These are the activations of a small neural network, seen along a few directions. Each row is one input.
In each table, some parts of the input vary, and every possible input appears once, in random order.
Descriptions start from the smaller parts, as in this example, which fits no table here: one of 4 places along a line, together with either a single point or one of 9 places around a ring or (one of 3 separate values, together with one of 8 places around a ring).
Shared parts are said once, and a part with two or three values counts as separate values.

Rows:
x1: [ -4   1  -7 -11   2  17  -8  -5   2 -10  10 -12]
x2: [-17 -52  10 -19  29 -29   7  -8 -17  12  13 -19]
x3: [-10  -1  -3 -10  -4  15  -5   4   7  -6   4 -11]
x4: [ -9  12  10  10 -14   1  -3   1   1  -9  -3   6]
x5: [ -4 -47  16  -4  24 -45   5 -11  -9  19  14  -4]
x6: [  5   3 -14 -10   5  17   4   2  -3   0  -7 -10]
x7: [  7  16   1   8  -6   3   1  -9  -9 -11  -3   7]
x8: [ -9  13   8  10 -12  -1   1  11   0  -2 -11  10]
x9: [ 2  9  0  4 -7  0 -2 11 16  7 -1  8]
x10: [  7  15  -1  11  -4   3   6   0  -8  -3 -14   7]
x11: [18 11 -9  5  0  3  2  0  8  6 -4  6]
x12: [ -2  14   6  10  -7   2  -5  -8  -5 -13   4   4]
x13: [ -2  -1 -11  -9  -1  17   3  11   0   3  -9  -6]
x14: [ 2  8  1  4 -9  1 -7  2 17  0  7  5]
x15: [  4   3 -12 -13   4  17   0  -6  -3  -8   3 -10]
x16: [-15 -44  25   2  21 -46   8 -11 -25  11   7  -3]
x17: [ 9 10 -2  4 -3  2 -9 -7 11 -4 13  3]
x18: [-10   0  -4 -10  -2  13  -1  12   6   0  -4  -7]
x19: [18 11 -8  2 -1  3 -2 -8  7 -2  6  6]
x20: [11  7 -7  6 -6  3  2 10 11  9 -7 10]
x21: [  0  12   1  12 -11   3   5  10  -5   0 -17  11]
What is each input in this table made of?
Answer: one of 3 separate values, together with either a single point or one of 6 places around a ring
Changing only the choice among 3 separate values turns x3 into x4. The same change can be made to x15. Which row results?
Answer: x7
Which other rows does x20 become when the choice among 3 separate values takes its other values? List them by row number.
Answer: x13, x21

Rows:
x22: [  6  47   7  34 -21  11 -12  -7  16 -17   1  13]
x23: [  5  29 -26 -25 -17  42   1  11  -7 -21  -5  12]
x24: [  6  55   7  20 -23  10  12   6  13 -13 -32  12]
x25: [  1 -27  26   4  18 -53   4 -19  -4  10  17   7]
x26: [ 11  -4 -28 -34  25  27   5  -9  -2  -6   2 -28]
x27: [ -4  26 -25 -27 -19  46   1  32  -6 -10 -13  13]
x28: [ 25   8  15  43 -16 -26   1 -19  10   8  -3  18]
x29: [-11 -31  23   4  16 -50   5   2  -2  21  10   9]
x30: [-23 -41   7 -26  17  -8  14  -2 -17   2  -6 -26]
x31: [ 13   4  14  42 -18 -23   1   1  12  18 -12  20]
x32: [ -8 -17 -28 -23  22  35 -20  19   4  11  17 -25]
x33: [-21 -47   7 -13  17  -8 -13 -16 -15  -2  25 -26]
What is each input in this table made of?
Answer: one of 2 separate values, together with one of 6 places around a ring
Changing only the choice among 2 separate values turns x27 into x23. The same change can be made to x24. Which row results?
Answer: x22
Which other rows does x31 become when the choice among 2 separate values takes its other values? List them by row number.
Answer: x28
